A small network was shown many inputs. Here are its activations along a few directions, one row for each input.
Each table varies a few parts of the input and shows all the possible inputs, shuffled.
Descriptions start from the smaller parts, as in this example, which fits no table here: one of 8 places around a ring, together with either a single point or one of 11 places along a line or (one of 2 separate values, together with one of 6 places along a line).
Shared parts are said once, and a part with two or three values counts as separate values.

Other details of the inputs vary at random and push rows far along two fixed directions, the same in every table; ignore that.

A family of inputs:
row 1: [ 26.3 -43.9   9.2 -14.3   7.1 -21.3  -4.6  19.9  14.0  19.2  26.5]
row 2: [-43.1  27.8  -1.5  10.2 -15.7   8.6   6.7 -15.6 -17.5 -15.6  -9.8]
row 3: [-28.7   8.1  22.5  20.5 -17.1  21.9 -40.8 -46.3 -29.9 -11.6 -13.0]
row 4: [ 11.8 -41.0  10.5   6.7 -12.8 -37.3 -14.4  -0.8   1.9   8.3  42.3]
row 5: [-23.8  25.7 -12.5   6.5 -20.0  17.0  12.5 -44.3 -11.9 -20.7 -21.2]
row 6: [ -8.4   7.2  23.7   1.3   6.2  45.0 -31.0 -21.4 -18.2   2.2 -32.1]
row 7: [ 27.4  31.0 -26.3 -32.8  54.0  26.8  29.5  72.5  27.3  46.4 -14.7]
row 8: [ 17.9 -13.7   0.4   4.3  10.4 -43.0   7.6  38.5  23.9   2.0  31.6]
row 9: [-33.2  36.0  -5.5  -5.5   4.5  35.5  12.5 -24.9  -3.2  -5.5 -33.4]
row 10: [ 18.3 -17.2 -30.0 -13.8  -1.2 -34.4  31.5  14.3  15.4   6.5  23.5]
row 11: [-11.3 -47.6  25.5   9.6 -33.0 -57.7  15.1 -18.8  14.9 -39.7  30.2]
row 12: [ 17.8  11.6   2.1   1.7   9.1  39.8 -29.9  -6.3 -18.6   7.2 -27.0]
row 13: [-35.2  37.1  -9.7   6.5  -2.9  13.0   1.8 -29.8  -7.8  -5.0 -12.1]
row 14: [ 22.8 -49.5   8.5   3.7 -29.7 -37.8  -6.3 -15.4  -4.7  -6.9  33.3]
row 15: [ 41.4  28.4 -16.9  -4.7  41.0  23.8   9.6  78.4  14.2  13.2 -24.0]
Each input here is: one of 3 separate values, together with one of 5 places along a line.
The inputs of row 8 and row 15 match in every part but the choice among 3 separate values. If row 13 is changed in the same way as row 8 into row 15, which row does it become?
Answer: row 5
Which other rows does row 7 become when the choice among 3 separate values takes its other values? List them by row number.
Answer: row 2, row 10

A family of inputs:
row 16: [ 29.4  58.2  -9.7 -15.8  43.1  72.3  -7.1  35.3  -5.3  33.5 -55.6]
row 17: [ 23.7   1.8   1.8 -11.6  37.1  18.6   7.1  45.7  23.7  17.4 -16.3]
row 18: [ -5.3  16.9  10.1  -5.5   5.8  44.0  -3.9   5.6 -11.1 -17.3 -50.0]
row 19: [-42.6  75.7 -42.1 -11.5  16.2  24.2  62.2  12.1  12.9  -7.4 -33.2]
row 20: [-35.6 -15.6   8.5  18.5 -43.4 -10.9 -16.1 -84.6 -26.7 -40.9  -6.1]
row 21: [ 23.1 -56.7  -2.8   3.9 -17.3 -87.4  12.8  23.3  23.7   9.2  76.2]
row 22: [ 45.0 -56.5 -11.0   1.3 -17.5 -86.0  16.1  10.5  30.1  -4.1  57.0]
row 23: [-42.4  -3.4  33.5  16.9 -39.0  -5.1 -13.4 -68.4 -19.5 -31.6   4.0]
row 24: [-51.7 -11.1  31.8  14.8 -52.2  -6.3 -12.0 -69.7 -32.0 -30.8  13.5]
row 25: [ 25.6  53.7 -17.2 -20.2  35.4  80.4  -6.1  41.3 -14.7  36.1 -49.7]
row 26: [ 23.0  63.5  -3.8 -10.7  52.5  78.9 -11.2  44.6   3.7  37.8 -50.2]
row 27: [ 49.1 -39.5 -32.7 -24.6  41.8 -52.8   6.3  47.0  38.0  67.7  65.1]
row 28: [-43.6  -2.1  35.1  10.5 -18.0  11.1  -8.7 -29.5 -15.7 -37.7 -18.8]
row 29: [ 61.8 -38.3 -33.6 -20.2  44.7 -50.4   7.7  36.7  53.2  55.4  55.0]
row 30: [-49.4  -2.7  33.5  37.9 -51.2 -25.1 -17.6 -48.4 -22.6 -56.6   4.1]
row 31: [ -8.6  24.5 -15.8   1.9   3.5  47.5 -13.1 -14.2 -30.8   5.4 -33.0]
row 32: [ -4.3 -14.7  11.0 -12.3   9.0   0.7   4.5  28.3   4.0   9.8   5.8]
row 33: [ 12.8  -2.4   3.0  18.3   0.2 -17.7  -1.6  16.3   8.8 -13.1  11.1]
row 34: [-56.8 -10.9  20.8  24.3 -40.6 -16.1 -25.1 -80.8 -23.0 -35.5   7.6]
row 35: [ 39.8 -72.9  -9.8 -22.2 -11.0 -60.9  27.2  16.2  27.7  10.9  44.5]
row 36: [  7.0  32.6 -10.5   6.3   0.9  40.9  -7.8  32.7 -24.5  -8.3 -31.1]
Describe the family of inputs behind these rows.
Answer: either a single point or (one of 4 places along a line, together with one of 5 places along a line)
A walk changes only the place on the line of 4. It starts at row 30 and steps to row 28. List the rest of the walk in order.
Answer: row 23, row 34
A walk changes only the place on the line of 4. It starts at row 33 and steps to row 17. List the rest of the walk in order.
Answer: row 26, row 29
